W =
[[5 5 6 5 5 5 5 5 5 6 6 5]
 [7 5 2 7 7 7 6 7 7 2 2 4]
 [5 5 6 3 6 5 5 4 4 5 6 3]
 [5 5 5 5 4 5 5 5 5 6 5 6]]
Report the bottom-right entry.
6
Report the 1st entry on the main diagonal.
5
Report the second entry in reading order.
5
The third entry on the main diagonal: 6
The second entry on the main diagonal is 5
The entry in the top-right corner: 5
The smallest entry in the last row is 4
Report the smallest entry in the last column.
3
Report the 2nd entry from the end, reading row by row.
5
The fourth entry from the end, reading row by row is 5
The 3rd entry on the diagonal from the top-right corner is 5
The entry in the bottom-left corner: 5
The fifth entry, reading row by row -> 5

B = [-0.10  0.13  0.02 -0.12 -0.17  0.09  0.02 -0.13]
The first entry from the left: -0.10
Which number is the 3rd entry from the end?
A: 0.09
Which number is the first entry from the right?
A: -0.13
The entry just right of the largest entry: 0.02
Which number is the smallest entry?
A: -0.17
The second entry from the left: 0.13

m =
[[412 435 468 405 399 447 458 448 372 406 428 449]
 [233 161 576 305 651 625 632  75 500 811 367 805]
 [975 343 263 518 795 502 948 142 215 635 763 525]]
Rows and columns are numbered from 0.
Find the entry directly below 367.
763
The entry in the bottom-right corner: 525
The entry in the top-right corner -> 449
The entry in row 1 and column 0: 233
The entry in the bottom-left corner: 975
The top entry of the column that holds the smallest entry: 448
Find the entry in row 0 and column 2.
468
Find the entry in row 0 and column 1.
435
Find the entry directly below 448.
75
The entry just right of 75 is 500
The entry at row 0, column 0 is 412
The entry directly above 500 -> 372

Read these off the array that follows.
1) What is the minimum?
2) What is the entry just right of -2.96?
3) What is the entry just left of -0.77?
4) What is the entry just right of -0.64?
5) What is the entry just left of the largest entry?
[[ -9.56   4.99 -13.58   9.54 -13.82  -6.33   8.89  12.89  -4.67  -1.88
    4.74   9.32 -10.06 -10.29]
 [ 13.85   1.49   8.42  -7.85  -7.52   0.32  -1.75   5.98  -8.29  -8.62
   -1.66 -20.06 -17.57   6.63]
 [ -5.95   6.58  -3.64   9.93  -2.47   5.01  12.91   1.98  -0.22  -7.39
   12.65   9.22  -3.36   1.14]
 [ -6.14  13.78 -12.01 -15.20   6.17  -2.46  19.58 -12.53  -1.11  -4.15
   13.26   1.34   0.98   6.75]
 [ -8.82  -5.17   5.74 -11.02   2.07   9.66   2.88   1.28   1.00   5.56
  -22.40  -0.77   0.73  -6.98]
 [ -9.33  -7.98   9.28 -16.26   3.16  12.03  -3.39  -4.35   4.34  17.00
  -31.75  11.15   4.66  -9.62]
 [ -8.79  -0.85   3.50 -13.29   3.44   8.13  -9.66   1.30   2.76  10.87
  -14.80   9.38   3.61  -5.78]
 [-11.59   5.57   3.97   9.97   8.32  -0.82  -6.61  -8.53  19.54 -19.77
    1.68  -1.54  -9.68  -1.84]
 [  2.89   0.28 -10.35   9.37  -5.42   1.42  -2.90  -2.96  15.17  18.03
   -3.14 -18.76  14.32  -0.04]
 [ -0.92 -14.66   9.22  -0.64   7.06  -4.08  -9.40   9.98 -21.29 -13.39
   21.51 -13.98   3.99   4.64]
 [ 19.88   4.71  11.67 -12.41  -7.76  -1.41 -15.80  10.84 -12.49  -8.05
    9.66 -19.22 -20.30  12.03]
 [-13.15   4.08 -28.40   3.53 -14.60 -22.99  -0.79  12.06  -6.18  -8.58
   -5.29   3.15 -12.15 -18.61]]
1) -31.75
2) 15.17
3) -22.40
4) 7.06
5) -13.39

Questions about the array below.
1) Find the entry just left of the largest entry.
2) Find the third entry in reading order.
array([[  4,   5,  11,   4,   2,   4,   5,   7,   1,   1,   2,   1,   2,
        -10,  -2,  -5],
       [  7,  -6,  -5,   3,   1, -13, -13,   3,   6,   6,   2,   1,   3,
         -4,   0,  -2],
       [ 10,  -8,  -4,   6,  -2, -13, -16,   2,   7,   8,   4,  -1,   1,
         -6,   1,  -2],
       [ -9,  -1,  -4, -11,  -8,  -1,   2,   1,   0,   4,   6,   1,   5,
          1,   3,   5],
       [ 14,   8,   5,  -6,   6,   9,   2,   2,  -3,  14,  -6,  18,  11,
         16,   5,  -2],
       [  6,  -9,   7, -10,  19,  13, -14,   0,   2,   4,  -4,  11,  25,
          8, -14,   8],
       [-16, -16, -28, -12,  -8, -12, -14, -23,  -5,  -9,  -7,  -7,  -9,
         19,   4,  14],
       [ 15,   2,   9, -11,  14,  13,  -7,   2,   1,  13,  -6,  18,  21,
         17,  -5,   4],
       [ 12,   0,   2,  13,  10,   2,  -3,  -3,   0,  -6, -10,  -2,  -7,
         -1,  -2,  -7],
       [ -2,   0,  -3,   5,  -4,  -4,   3,  -2,   0,  -2,   3,  -4,  -7,
         -3,   3,  -2],
       [-22,   5,   1, -29, -22,  -2,  12,   9,  -2,  17,  24,   6,  18,
         -3,   5,  12],
       [  1,  25,  37,  -9,  -7,  13,  24,  36,   7,  22,  27,  12,  27,
        -25,   1,  -8],
       [ 27, -15, -15,  36,  26,  -1, -24, -27,  -1, -26, -37, -11, -31,
         12,  -8, -11]])
1) 25
2) 11

[ 36 141  78  68  67 217 146  60 233]
The entry just left of the centre entry: 68
The entry just left of the largest entry: 60
